These are the activations of a small neural network, seen along a few directions. Each row is one input.
In each table, some parts of the input vary, and every possible input appears once, in random order.
Descriptions start from the smaller parts, as in this example, which fits no table here: one of 6 places along a line, together with either a single point or one of 11 places around a ring or (one of 3 separate values, together with one of 5 places around a ring).
Shared parts are said once, and a part with two or three values counts as separate values.

Other details of the inputs vary at random and push rows far along three fixed directions, the same in every table; ignore that.

A family of inputs:
r1:   0  15  -7  18  42 -28  13 -41 -38 -10 -49  65 -14  80
r2: -36  49  27 -47 -67 -31 -25  20  -2  30  39 -25  89  14
r3: -48  43   8 -40 -93 -38 -12  26  -1  22  34 -56  56  16
r4:  42 -44   4  49  77   3  15 -17 -12 -34 -30   4 -52 -43
r5:    8   68   54   34  -13 -110  -12    6  -49   -6  -12  -42   69   36
r6: -24 -29 -42 -61 -35  48   7  -7  -6  20  18  48 -27  73
r7: -12 -26 -18 -16 -31  69   3  38  69  -2  38 -34   7 -99
r8:  55 -28  -3  49  67  10  15 -16 -17 -38 -28   2 -62 -43
r9:    0  -18    1  -22   -6   75  -10   32   67    6   43   -5   41 -101
r10:  53 -29   6  47  71  11  11 -14 -11 -37 -33   4 -59 -41
r11:   33   37   42   73   12  -85   -8    9   -6  -17  -15  -98   22 -103
r12:  -8   4 -22  17  18 -35  12 -33 -45  -9 -56  38 -56  75
r13:  37 -27  12  50  83  10  15 -17 -12 -24 -30   3 -58 -42
r14:  10   5  -9  15  35 -30   9 -38 -33 -22 -52  67 -10  82
r15:  44   0  28  59  50  -3   3  17  20 -30  -8 -20  19 -80
r16:   2  -6 -20  18  11 -39   5 -39 -33 -16 -62  44 -49  78
r17:   31   44   35   82   13  -88  -17   -6    4  -17   -4  -94   24 -103
r18:   2 -35 -16 -19  23  92   8  13  40  14  25  11 -41 -52
r19: -35  49  34 -38 -66 -25 -28  33  -5  31  43 -32  88  24
r20:   17   59   42   17  -26 -109  -11   -3  -71   -4   -4  -69   29   30
r21:   1 -20   8 -13  -4  81 -13  44  64   6  48 -10  38 -92
r22: -35 -19 -40 -58 -28  50  11 -10 -11  32  22  45 -31  70
r23:  13 -16   1   5  30 -29   4 -32 -48 -19 -45  40 -45  87
r24: -40  -4 -30 -62 -77  28 -11  24  31  28  22  -1  14  28
r25: -40 -15 -51 -42 -43  37 -11 -24  33  24   3  58 -25  72
r26:   6  -3   5   1  -7 -46   2 -12 -42  -9  -7 -10  -2  41
r27:   7 -33 -21  -5  27  87  13  17  67   0  14  40   1 -49
r28: -43 -29 -26 -60 -18  47   6  -8  -1  34  17  47 -24  74
r29:  -8 -48 -26 -14  24  84  18   8  34  14  33  10 -36 -56
r30: -32  54  24 -37 -69 -35 -14  30  12  34  38 -32  94  25
Each input here is: one of 2 separate values, together with either one of 4 places along a line or one of 5 places around a ring or one of 6 places around a ring.
Changing only the choice among 2 separate values turns r24 into r12. The same change can be made to r4. Which row results? -> r28
Change only the place on the ring of 6 in r10. List by row number the other rows that result. -> r4, r6, r8, r23, r26
Start at r17 and move only the place on the line of 4, one step at a time. The first step leads to r11. Which rows follow, in order? -> r12, r3

A family of inputs:
r31:  -5  -3  -2 -30   8  29   4  -2  17  15  10  39  33  20
r32: -11 -32 -19 -22 -26  40  -6   8  50   9  13   7  -8 -17
r33:   8  20   1   9  -9 -19 -13  -3   4   3 -11 -15 -11  10
r34:  26  36  14  58  37 -73   8 -20 -20 -36 -43  10  18  18
r35:  27  14  20  45   4 -52 -12 -11   4 -13   6 -63  13 -71
r36:  -4   0   0 -26   0  49   8  23  40   4  35  18  43 -11
r37:   8  -3  18  17   7  51  -6  46  43   1  45 -14  43 -81
r38:  -1  -5 -21   8  -8 -12   0 -20  -5  -5   0   2 -11  -3
r39:  -8  12  -2 -21 -17 -58  -3 -33 -71  -2  -8  22   1 103
r40:  -7 -10   4  -3  16 -18  15  -2 -39 -10 -24  21 -19  52
r41:  -7  -5   0  16   0  -2   9  21  22  -8  -4 -30   1 -54
r42: -32  -5   0 -77 -77  35 -20  23  32  48  79 -23  47   5
r43:  13 -12  10  -4  -4 -25  -1   5 -24 -16  -3 -13  11   8
r44: -19  39  38 -19 -21 -47 -21   2 -43  -5  -5   1  38  56
r45:  17  -9 -22  34  66   4  20 -49   0 -20 -60  79 -33  35
r46:  18 -32 -43  10  29  60  10 -11  25 -15 -16  41 -58 -30
r47: -15  12  15 -18 -20  -8   5  17 -11  20  35 -34  26 -17
r48: -18  27  23 -31 -28 -35 -25   6 -20  23  12  10  64  43
r49: -15  31  23  11 -15 -16 -19   6   9 -10  -7 -17  28 -27
r50: -23 -33 -33  -8  14  81  10   0  55  26  19  20 -39 -48
r51:  -2 -12  15 -14  -8  -6 -12  11  -1   6   7 -16   9  19
r52:  12  22  11  23   0  -9  -1  12  17   2  -5 -38  -5 -44
r53:  24   6  42  45  35 -70   7  -5 -49 -19 -37 -28  -7  12
r54:  -1  18   8  21  11 -34 -13 -17  -2   0 -25  20  22   3
r55: -23  -4 -26 -14 -22  20   9  -3  16  10  20  -5   0 -21
r56:   4  -1  14  -1   6  -5 -12   0  -4  13  22 -27   6 -13
r57: -13  -9 -22 -34   7  46  17  -2 -18  10  -6  50 -37  59
r58: -25   9   0 -43 -45  -3   0   7 -21  24  38 -18  36  21
r59:  -8   9   5 -59 -59  17 -19  19   9  25  43 -12  28  31
r60:  25  43  49  10 -21 -61 -23  19 -23   2  15 -77  42 -15
r61:  -1 -20 -30 -42  -4  48   7 -12 -14   1   0  55 -33  63
r62: -24 -39 -40 -33 -29  50   0   7  37   3  10  30 -14   4
r63:   1 -36 -27  19  41  17   6 -29   5 -13 -49  53 -68  44
r64: -12  34  23 -33 -39 -22  -9  17 -22  24  16 -24  25  46
r65:  32  16  19  25  18 -33   8   1 -43 -22 -13 -25   0 -14
r66:  11  -3 -27  31  47   8  24 -27 -23 -21 -54  49 -71  30
r67: -10  -5 -10   3 -17 -11   8   4   2 -10 -11 -12   4  -8
r68: -15 -17   4 -48 -45   7 -15  16   5  18  25  -3  24  34
r69:  16  21  15  60  15  -6  -4  17  24 -17  -1 -21  32 -66
r70:    2  -26  -21   28   38   63   20   10   51    0   19  -16  -31 -119
r71: -11 -28 -18 -19  11  12  19 -13 -34 -11 -25  48 -29  69
r72: -13  -7 -29 -39 -37  35  -7 -11  21  17   2  39 -25  52
r73:  20 -26 -13  48  58  20   5 -26  22 -11 -15   2 -53 -53
r74:  20   5  25  38  47 -34  10 -15 -35  -6 -11 -22 -18 -14
r75:  15 -23   6  42  35  23  10  17  44  -9 -11 -32 -22 -97
r76:  21  30   6  37   1 -55   5  -6 -30 -26 -26 -31   0 -14
Changing only one part turns r38 into r39. The same change can be made to r49. Which row results? -> r44
Changing only one part turns r53 into r75. The same change can be made to r42. Which row results? -> r35
What is each input in this table made of? -> one of 2 separate values, together with either one of 5 places around a ring or (one of 3 separate values, together with one of 6 places around a ring)
Change only the choice among 3 separate values in r58. List by row number the other rows that result. -> r65, r71
Change only the place on the ring of 6 in r64. List by row number the other rows that result. -> r57, r59, r60, r61, r65
